A small network was shown many inputs. Here are its activations along a few directions, one row for each input.
In each table, some parts of the input vary, and every possible input appears once, in random order.
Descriptions start from the smaller parts, as in this example, which fits no table here: ring(8) and (point or line(11) or (values(3) and line(4))).
Shared parts are said once, and a part with two or three values counts as separate values.

Other details of the inputs shift rows strongly along two fixed directions, in all tables alike. That doesn't count.

Table:
r1: [ -7  -3   2  -6  -8 -10   1  14   3 -22  -4  -1]
r2: [ 32   0 -39 -24   9   9 -13 -20 -31  27  12  -3]
r3: [-16  16 -15 -14   1 -17  -6  -4  22 -11 -10 -23]
r4: [-19   8 -20 -21  -6 -17  -8   4  21 -18  -6 -19]
r5: [ 27 -26  24  20  -5  12   5  16 -49   1   4  34]
r6: [-21   6 -22 -22  -2 -15  -7   1  19 -20  -8 -19]
r7: [ 24   3 -32  -3   9  16  -6 -28 -31  40  17  -2]
r8: [-14  13  -2  -9   4 -11   5 -16  32  -1  -9 -26]
r9: [-20 -18  47  25 -18 -12   6  39   3 -48 -13  17]
r10: [ 30  -5 -25 -16   6  14  -5 -28 -25  42  14   0]
r11: [ 24 -17  31  39  -4  20   4   6 -44  11  12  30]
r12: [-6 -2 15  7 -2 -3  3 -6 12 -1 -6 -5]
r13: [-22  22  -7   6   2  -9  -4 -12  24   0  -3 -25]
r14: [-13   9   3  16   3  -1   2  -8   7   0  -3 -11]
r15: [-18  19 -13 -21   9   2  -3   9  50   4   2   1]
r16: [ 36 -16 -15  -8   6  19   1 -22 -39  42  15  13]
r17: [ 24 -29  26  15 -11  11   5  25 -44 -15   6  35]
r18: [ 27   9 -32  -6  11  16  -5 -30 -27  37  18  -7]
r19: [-24  15 -15 -20  10   2  -5   8  48   5   1   2]
r20: [-5  0 16  5 -1 -5 10 -4 13  0 -5 -7]
r21: [-17  13 -16 -15   4 -15  -4  -7  20 -13 -12 -23]
r22: [-19  11  -7 -10   5 -11   3 -18  32   0 -10 -25]
r23: [-17  -8  56  32 -12 -13  15  34   6 -43 -18  13]
r24: [ 19 -25  39  23  -4  29   4  38 -17   9  14  60]
r25: [-12  18 -14 -16   4 -16  -2  -6  23 -15 -11 -26]
r26: [-22 -21  46  25 -18 -12   9  40   1 -47 -14  20]
r27: [ 28   7 -29  -5   9  16  -4 -27 -30  39  19  -4]
Each input here is: values(3) and (point or (values(2) and line(4))).
Q: The inputs of r15 and r24 match in every part but the values(3) part. If r20 is changed in the same way as r15 into r24, which row does it become?
A: r10
Q: Which other rows agree with r22 in the values(3) part? List them by row number.
A: r5, r6, r7, r14, r16, r19, r21, r26
Q: Change only the values(3) part in r12. List by row number the other rows that result.
A: r8, r22

Table:
r28: [-31  22   7  -2   6 -13   6  -2  48 -11 -16 -22]
r29: [ 18 -13   3  11   1  11  -4   8 -37   3   6  18]
r30: [ 28 -11 -19 -10   0  11  -5 -18 -27  31  15   4]
r31: [ 31   0 -21  -7   3  10  -5 -18 -32  24  13  -1]
r32: [ -2  -8  31  23  -8   6   9  25  -1 -10   2  21]
r33: [-17 -10  17  12  -6  -6   1  13   6 -17  -8   8]
r34: [ 11   1 -37 -24   0   7  -8 -19 -10  23  11  -9]
r35: [-17  13   8   6   4 -15   5  -2  19 -14 -14 -22]
r36: [-16  -4  25  20  -2   1   1  22  10 -19  -6  18]
r37: [  5  -7   4 -17  -4  -5  -1  19   3 -18  -7   4]
r38: [-13  19 -24 -14   2 -11  -4 -12  17  -6   0 -24]
r39: [ 15 -13  35  25  -5  12   7  14 -19   3   9  32]
r40: [-11  11 -28 -23   9 -10  -1 -28  23  11  -5 -26]
Q: What do these inputs look like to the network?
A: point or (values(3) and line(4))
Q: Change only the values(3) part in r29. List by row number the other rows that result.
A: r33, r36
